A small network was trained on invented records. Each row is its activation on one of them, seen along a few directions.
Each row is followed by the record's values for the fields Mez, Gupi, Gizap, Garup, Rinok.
Not every record has every field; a missing one is written absent.
Other fields move the rows too, some of them a lot.
In the rows, zero is written as 500.
Strong random noise was added to every row along 5 fixed directions; ignore it. To show where, here is one row again and again, with new noise each time:
[608 625 440 516 699 430 601 471 444 449 484 572 299 382 409 469 610 374
 498 547 452]
[347 401 517 576 396 537 640 708 663 383 711 796 209 680 459 661 525 488
 580 268 282]
[427 603 726 645 898 550 561 574 475 350 753 518 489 401 239 675 606 309
 574 281 426]
[609 366 724 570 677 704 521 690 240 600 303 282 588 352 161 586 458 407
 463 839 629]
[462 585 464 616 457 461 756 670 404 378 459 538 344 469 474 495 603 600
 553 633 325]
[384 438 691 584 687 602 576 672 565 392 625 532 494 506 428 703 616 449
 594 314 408]
[535 482 540 505 606 538 642 623 434 464 269 362 543 384 613 531 694 590
 553 664 473]

[490 497 612 598 644 563 521 664 448 546 589 516 419 572 255 573 538 499
 491 499 387]  Mez is g1, Gupi is l2, Gizap is p1, Garup is n1, Rinok is s1
[667 450 429 455 472 538 414 552 451 775 389 535 321 608 300 418 436 492
 382 737 524]  Mez is g1, Gupi is l1, Gizap is p3, Garup is n1, Rinok is s1
[538 526 589 527 581 579 548 546 427 460 500 529 399 390 294 549 447 418
 468 527 515]  Mez is g1, Gupi is l1, Gizap is p3, Garup is n2, Rinok is s1
[574 450 497 453 454 515 299 366 455 636 582 484 525 515 337 443 306 316
 416 519 675]  Mez is g1, Gupi is l2, Gizap is p3, Garup is n1, Rinok is s2
[568 440 477 465 491 498 529 468 419 529 303 354 609 434 620 456 539 533
 495 702 561]  Mez is g1, Gupi is l2, Gizap is p2, Garup is n1, Rinok is s2
[470 539 519 597 539 428 639 493 443 347 524 481 539 362 466 554 513 410
 564 526 490]  Mez is g1, Gupi is l2, Gizap is p3, Garup is absent, Rinok is absent
[544 680 502 393 638 507 390 300 541 443 558 509 555 338 519 423 550 465
 465 308 619]  Mez is g2, Gupi is l2, Gizap is p3, Garup is n2, Rinok is s1
[485 381 632 609 654 547 408 538 471 537 684 493 562 562 236 646 404 271
 518 451 548]  Mez is g1, Gupi is l2, Gizap is p1, Garup is absent, Rinok is absent
[423 460 544 632 349 578 606 649 406 442 625 635 366 561 258 543 357 519
 460 526 416]  Mez is g3, Gupi is absent, Gizap is p2, Garup is absent, Rinok is absent
[647 467 613 425 745 650 228 418 516 739 609 557 415 500 128 520 382 246
 364 429 662]  Mez is g1, Gupi is l1, Gizap is p3, Garup is n2, Rinok is s1
[465 640 520 581 747 379 600 500 523 464 497 380 608 461 629 505 739 547
 587 479 386]  Mez is g1, Gupi is l1, Gizap is p3, Garup is n1, Rinok is s2
[515 583 412 448 464 399 477 285 474 374 493 441 648 335 647 423 473 427
 510 486 634]  Mez is g2, Gupi is l2, Gizap is p3, Garup is absent, Rinok is absent
[520 485 491 512 520 480 488 525 467 564 433 434 500 534 516 482 518 517
 513 583 496]  Mez is g1, Gupi is l1, Gizap is p1, Garup is n1, Rinok is s2
[334 377 669 661 354 547 558 628 413 383 695 458 638 539 316 654 303 426
 551 473 490]  Mez is g1, Gupi is l2, Gizap is p3, Garup is absent, Rinok is absent
[447 595 364 542 252 392 585 488 443 493 497 510 449 571 548 367 430 632
 479 628 420]  Mez is g1, Gupi is l1, Gizap is p3, Garup is n1, Rinok is s2
[516 394 439 444 421 482 452 473 652 546 548 685 337 592 534 538 440 406
 508 387 496]  Mez is g1, Gupi is l1, Gizap is p3, Garup is n1, Rinok is s2
[493 755 499 613 711 377 583 460 428 347 722 584 368 434 297 482 548 421
 507 376 393]  Mez is g2, Gupi is l2, Gizap is p1, Garup is absent, Rinok is absent
[417 491 645 607 298 672 535 672 311 482 570 473 518 496 147 525 288 586
 450 614 524]  Mez is g2, Gupi is l2, Gizap is p3, Garup is n2, Rinok is s1
[424 804 364 655 592 234 575 370 482 345 875 626 366 565 436 421 534 391
 554 333 320]  Mez is g1, Gupi is l2, Gizap is p1, Garup is n1, Rinok is s2
[509 830 393 644 826 175 614 264 381 293 646 367 646 307 567 416 681 301
 599 500 449]  Mez is g1, Gupi is l2, Gizap is p1, Garup is absent, Rinok is absent
[409 454 699 502 763 618 471 618 605 449 488 372 711 483 632 659 707 618
 587 300 473]  Mez is g2, Gupi is l1, Gizap is p1, Garup is absent, Rinok is absent
[517 770 501 583 745 435 643 470 435 349 542 487 456 338 506 465 664 512
 526 481 398]  Mez is g1, Gupi is l1, Gizap is p2, Garup is n1, Rinok is s1
[523 501 512 501 471 560 457 508 480 565 525 540 459 513 391 448 437 509
 431 538 512]  Mez is g1, Gupi is l1, Gizap is p3, Garup is n1, Rinok is s1
[453 522 467 573 448 472 616 601 473 437 522 536 444 548 493 527 550 545
 546 555 394]  Mez is g1, Gupi is l2, Gizap is p1, Garup is n2, Rinok is s1
[437 551 622 566 554 614 493 562 560 416 769 709 337 501 233 589 403 385
 481 278 448]  Mez is g1, Gupi is l1, Gizap is p3, Garup is n2, Rinok is s1
[551 480 421 441 603 390 379 348 602 553 614 592 446 573 511 507 501 312
 496 357 489]  Mez is g1, Gupi is l2, Gizap is p1, Garup is absent, Rinok is absent
[466 453 638 560 531 563 426 523 419 507 680 509 529 544 210 581 324 370
 472 448 536]  Mez is g2, Gupi is l2, Gizap is p2, Garup is absent, Rinok is absent
[542 543 480 485 272 575 520 485 426 444 531 635 354 401 320 429 281 510
 420 532 579]  Mez is g2, Gupi is l2, Gizap is p3, Garup is absent, Rinok is absent
[533 516 480 354 501 498 425 366 619 479 462 532 519 405 687 449 551 525
 495 324 600]  Mez is g2, Gupi is l2, Gizap is p3, Garup is n1, Rinok is s2
[479 465 347 486 249 400 662 535 558 422 433 629 325 563 671 462 485 570
 520 547 375]  Mez is g1, Gupi is l2, Gizap is p2, Garup is absent, Rinok is absent
[692 612 454 505 649 445 424 303 308 517 561 552 377 311 143 387 323 207
 400 626 649]  Mez is g2, Gupi is l2, Gizap is p1, Garup is absent, Rinok is absent
[648 458 518 363 644 515 323 279 505 533 518 532 494 370 391 508 375 231
 437 426 707]  Mez is g2, Gupi is l2, Gizap is p2, Garup is absent, Rinok is absent
[424 445 628 500 563 529 462 513 544 456 600 485 589 499 461 597 483 453
 541 355 545]  Mez is g2, Gupi is l2, Gizap is p3, Garup is n1, Rinok is s2
[372 599 452 551 322 450 651 641 500 484 404 391 582 593 756 407 658 887
 549 579 320]  Mez is g1, Gupi is l1, Gizap is p3, Garup is n1, Rinok is s2
[467 589 392 472 363 449 573 490 507 471 384 442 536 496 708 408 619 691
 506 552 444]  Mez is g1, Gupi is l2, Gizap is p3, Garup is n2, Rinok is s1
[544 332 540 418 453 572 265 409 479 633 489 411 647 555 431 500 330 372
 426 518 708]  Mez is g2, Gupi is l2, Gizap is p1, Garup is absent, Rinok is absent
[407 757 470 520 655 347 557 417 542 368 544 367 661 441 769 442 726 654
 597 376 424]  Mez is g2, Gupi is l1, Gizap is p3, Garup is n1, Rinok is s2
[461 275 640 495 590 548 364 521 549 588 570 434 613 572 430 662 432 299
 541 426 607]  Mez is g1, Gupi is l2, Gizap is p3, Garup is n1, Rinok is s2
[465 707 521 642 411 511 612 630 294 476 555 461 436 515 273 386 419 702
 470 692 395]  Mez is g2, Gupi is l1, Gizap is p1, Garup is n1, Rinok is s2
[567 501 495 542 447 471 553 489 371 493 474 524 416 399 270 466 379 388
 465 639 546]  Mez is g1, Gupi is l2, Gizap is p3, Garup is absent, Rinok is absent
[468 512 406 503 419 425 443 412 601 503 820 871 142 677 264 485 322 300
 432 258 422]  Mez is g3, Gupi is absent, Gizap is p2, Garup is n1, Rinok is s2

Which values does each new row have?
[578 512 217 426 210 325 702 438 503 436 238 544 362 466 807 348 541 606
 506 727 418]  Mez is g1, Gupi is l2, Gizap is p2, Garup is absent, Rinok is absent
[517 583 482 521 664 420 325 300 547 484 832 620 421 549 326 524 393 195
 463 229 555]  Mez is g1, Gupi is l2, Gizap is p1, Garup is absent, Rinok is absent
[579 570 379 511 547 350 579 418 450 461 473 520 406 408 516 448 523 351
 518 605 510]  Mez is g1, Gupi is l2, Gizap is p3, Garup is n2, Rinok is s1
[376 335 546 459 461 488 555 498 715 313 573 603 540 516 763 684 551 425
 615 212 459]  Mez is g1, Gupi is l2, Gizap is p2, Garup is absent, Rinok is absent
[466 406 606 565 395 605 500 600 372 474 495 443 588 479 351 531 367 536
 477 595 568]  Mez is g2, Gupi is l2, Gizap is p1, Garup is absent, Rinok is absent
[502 504 338 494 426 393 523 503 604 526 506 627 333 654 627 465 559 549
 504 467 372]  Mez is g1, Gupi is l1, Gizap is p1, Garup is absent, Rinok is absent
[541 240 465 440 244 602 400 565 484 617 417 556 425 643 457 525 270 472
 419 652 615]  Mez is g2, Gupi is l1, Gizap is p2, Garup is absent, Rinok is absent
[400 449 671 531 709 594 459 552 650 392 731 646 416 497 377 725 522 322
 566 156 475]  Mez is g1, Gupi is l1, Gizap is p3, Garup is n2, Rinok is s1
[454 478 499 506 537 449 446 441 612 473 674 597 440 577 517 557 449 353
 539 332 489]  Mez is g1, Gupi is l1, Gizap is p3, Garup is n1, Rinok is s2
[551 340 490 359 449 557 400 368 616 488 460 583 498 432 568 546 424 370
 475 384 679]  Mez is g2, Gupi is l2, Gizap is p3, Garup is absent, Rinok is absent
[485 854 422 646 542 282 765 431 281 269 511 391 526 297 503 368 572 579
 536 638 365]  Mez is g1, Gupi is l2, Gizap is p2, Garup is absent, Rinok is absent
[530 512 288 493 320 374 613 517 521 485 461 683 227 568 549 429 509 495
 501 575 375]  Mez is g1, Gupi is l2, Gizap is p1, Garup is n2, Rinok is s1
[404 586 487 583 337 507 711 680 454 405 444 538 368 505 500 492 558 716
 528 567 336]  Mez is g1, Gupi is l1, Gizap is p3, Garup is n2, Rinok is s1
[540 575 482 522 381 535 539 542 344 585 360 366 523 459 446 356 465 666
 447 743 515]  Mez is g1, Gupi is l1, Gizap is p3, Garup is n1, Rinok is s2
[372 481 514 571 343 480 547 561 550 392 755 696 388 637 383 572 353 482
 509 314 401]  Mez is g2, Gupi is l2, Gizap is p2, Garup is absent, Rinok is absent
[572 783 323 530 395 370 683 443 411 383 463 580 322 377 540 323 539 621
 471 615 405]  Mez is g1, Gupi is l2, Gizap is p3, Garup is n1, Rinok is s1
[523 107 602 330 312 769 300 596 663 635 397 597 467 627 479 650 329 492
 437 412 667]  Mez is g2, Gupi is l2, Gizap is p1, Garup is absent, Rinok is absent
[414 452 406 502 337 375 543 478 579 466 514 474 574 584 761 489 525 532
 582 487 456]  Mez is g1, Gupi is l2, Gizap is p3, Garup is n1, Rinok is s2
[206 236 821 611 327 770 543 847 550 453 519 371 770 626 543 729 477 748
 606 418 441]  Mez is g1, Gupi is l1, Gizap is p3, Garup is n1, Rinok is s2
[394 618 482 550 606 384 632 496 572 320 564 499 529 457 705 552 680 524
 614 358 385]  Mez is g1, Gupi is l1, Gizap is p3, Garup is n2, Rinok is s1
